A =
[[ -1  13  -3  -6  -3   4 -12   4   3 -24  13   5 -10]
 [-29 -28  61 -26 -34  -2  78  48  51  51  33 -14  58]
 [-24 -27  13 -34 -27 -49  63  10   8  68  -8 -34  41]]
Give the third entry on the main diagonal.
Answer: 13
Give the entry directly above the centre entry.
Answer: -12
Give the entry just left of 63.
Answer: -49
The maximum is 78
The entry in the bottom-right corner -> 41
Give the first entry of the smallest entry's row.
Answer: -24
The 4th entry in reading order: -6
The entry in the top-right corner is -10
Give the entry just right of -12.
Answer: 4
Give the entry just right of the centre entry.
Answer: 48
The entry directly below 33 -> -8
Give the entry directly below the largest entry.
Answer: 63
Give the entry just left of the centre entry.
Answer: -2
Give the entry directly below -14.
Answer: -34
Give the 5th entry, reading row by row.
Answer: -3
Give the entry just left of the smallest entry.
Answer: -27

[[-612, -456, -404, 371, -648, 48, 448, -414, -79, -643, -261, -466, -563], [-221, -53, -113, -59, 26, 574, -10, 530, 553, 117, 339, 546, 197], [70, 52, 49, 72, 75, 82, 86, 104, 75, 75, 60, 87, 65]]
The entry just left of 553: 530
What is the entry just right of 117?
Answer: 339
The entry just left of 48 -> -648
What is the entry just right of the largest entry?
Answer: -10
What is the entry just right of 546?
Answer: 197
The entry just right of the smallest entry -> 48
What is the entry just left of -466?
Answer: -261
The entry just right of 49 -> 72
What is the entry just right of 339?
Answer: 546

Read these off the table that follows. Counting starts at 1.
1) Find the top-left entry.
2) Find the entry in row 3 and column 1.
3) Find the bottom-left entry.
4) Find the entry directly below 5.
5) Find the entry in row 1 and column 3.
6) Find the entry at row 2, column 3.
7) Find the entry in row 3 and column 3.
8) Find the entry in row 2 and column 1.
[[-43 -21  -7  18  13]
 [-33  29  10  22 -21]
 [  6 -50  53   5 -69]
 [-59 -21 -17  29  34]]
1) -43
2) 6
3) -59
4) 29
5) -7
6) 10
7) 53
8) -33

M =
[[ 51 -49 -29 -55 -26 -14  29]
 [ 49 -49 -27 -61 -39 -16  53]
 [ -6 -15 -51 -20 -39 -15  16]
 [ -8 -14 -49 -19 -41 -15  28]
 [ -4 -19 -50 -13 -38 -13  21]
 [ 41 -45 -29 -56 -34 -11  33]
 [ 24 -52 -49 -64 -21   4   0]
 [ 49 -47 -28 -62 -40 -16  51]
 [ 48 -47 -31 -60 -30 -11  40]]
Indices start at 1.
Find the entry in row 1 and column 3.
Answer: -29
The entry just right of the smallest entry -> -21
The entry just left of 53: -16
The entry just left of the smallest entry -> -49
Find the entry in row 1 and column 1.
Answer: 51
Find the entry just right of -60.
Answer: -30
The entry directly below -55 -> -61
Find the minimum.
Answer: -64
Find the entry in the top-right corner.
Answer: 29
Find the entry in the bottom-right corner.
Answer: 40
The entry just left of -28 -> -47
Find the entry in row 3 and column 1.
Answer: -6
The entry just left of -30 is -60
The centre entry: -13
Find the entry directly below the centre entry.
Answer: -56
The maximum -> 53
Find the entry just left of the centre entry.
Answer: -50
The entry directly below -50: -29
The entry at row 1, column 2 is -49
The entry at row 3, column 2 -> -15
The entry just right of -38 -> -13
Find the entry just right of -26.
Answer: -14
Find the entry just right of 24.
Answer: -52
The entry just right of -55 -> -26
Find the entry in row 2 and column 1.
Answer: 49
Find the entry just left of -60.
Answer: -31
The entry directly below the largest entry: 16
Find the entry in the bottom-left corner.
Answer: 48
Find the entry directly above the centre entry.
Answer: -19

x =
[[ 20   1  14   6 -11  18  -9  -1  15   1  10 -15   1 -15]
 [  1  19 -24   3   7 -11   8  18  22  10   4  -8  23   7]
 [ 31   9   3   0  -3  -6 -19 -11  14   1  21 -15   3   3]
 [ 26 -12  -1  15 -11 -19  11  10   0  11   7  -5 -12   2]
 [  8  17  19  -6   2 -12  -1  -8   9   3  -7 -10 -15  18]
 [ 10  -2   5  24   8  27   4   5  -3  -6 -16   6   4  -3]
 [ 11  -5  -1  -3  10  14   3  17   9  31 -31 -17   3  -8]
 [ 13   3  -2   4 -18 -11   1  -1  17  25 -13   4  13  41]
 [  8   6  10  11  18  11   3 -19   4   1 -12   5 -11  -5]
 [ 12  15  13  -4  -8   7  13  10  -9   1  20  -5  11  15]
 [ 29 -15   6  23  15  29   9  13  23   4   6  -6   1  15]
 [  0   7   6  10   9   3  13  10  19  29  12  -2  18  26]
 [  5  -6  13  21 -17  13  -5  20   7  25 -13 -19   2  10]
 [  0  11  16 -19 -14   6  -3   7  -7   9 -14  13   7  14]
 [ 32  18  32   9  12  18  -1  12   9  16  11   0  19   9]
 [ 16   4  -6   3   6  -6  17  11  23  15   0  -2  13  27]]
The top-right entry?
A: -15
The second entry in reading order is 1
The bottom-right entry: 27
The entry just left of the smallest entry?
A: 31
The first entry of the smallest entry's row?
A: 11
The fourth-last entry, reading row by row?
A: 0
The entry directly below the smallest entry?
A: -13
The entry in the top-left corner: 20
The entry in the bottom-left corner -> 16
The third entry on the main diagonal is 3
The entry just left of the largest entry -> 13
The last entry of the largest entry's row: 41
The third entry in reading order -> 14
The entry directly above the smallest entry -> -16
The second entry on the diagonal from the top-right corner: 23
The last entry in the row that holds the smallest entry is -8
The entry directly above 24: -6
The fifth-last entry, reading row by row?
A: 15
The entry just right of the smallest entry -> -17

[[7170, 7302, 7033, 6266, 6010, 3172, 4352, 6545],
 [6893, 8075, 3195, 5803, 6209, 4952, 6580, 6714],
 [6781, 5808, 8267, 6402, 6041, 3559, 4337, 6945],
 [5314, 4186, 4658, 5983, 3034, 5580, 7743, 4765],
 [6250, 5416, 2242, 5846, 4888, 5354, 7176, 5002],
 [7992, 6693, 3327, 6609, 6300, 5440, 5825, 7439]]
Indices start at 1.
The entry in row 1 and column 3 is 7033
The entry directly below the largest entry -> 4658
The bottom-right entry is 7439
What is the top-left entry?
A: 7170
The entry in row 3 and column 2: 5808
The entry directly below 5354: 5440
The entry directly below 4186 -> 5416
The entry at row 2, column 3: 3195
The bottom entry of the column that holds the smallest entry is 3327
What is the entry at row 2, column 1?
A: 6893
What is the entry in the top-right corner?
A: 6545
What is the entry just right of 7992?
A: 6693
The bottom-left entry -> 7992
What is the entry in row 2 and column 2?
A: 8075
What is the entry just right of 5846?
A: 4888
What is the entry just left of 4952?
A: 6209
The entry just right of 4952: 6580
The entry just right of 3172: 4352
What is the entry just right of 7033?
A: 6266
What is the entry just right of 6010?
A: 3172
The entry directly above 3327 -> 2242
The entry just left of 5808: 6781
The entry just right of the smallest entry is 5846
The entry directly below 5808 -> 4186
The entry just left of 6300: 6609
The entry directly below 4888: 6300
What is the entry in row 1 and column 2?
A: 7302
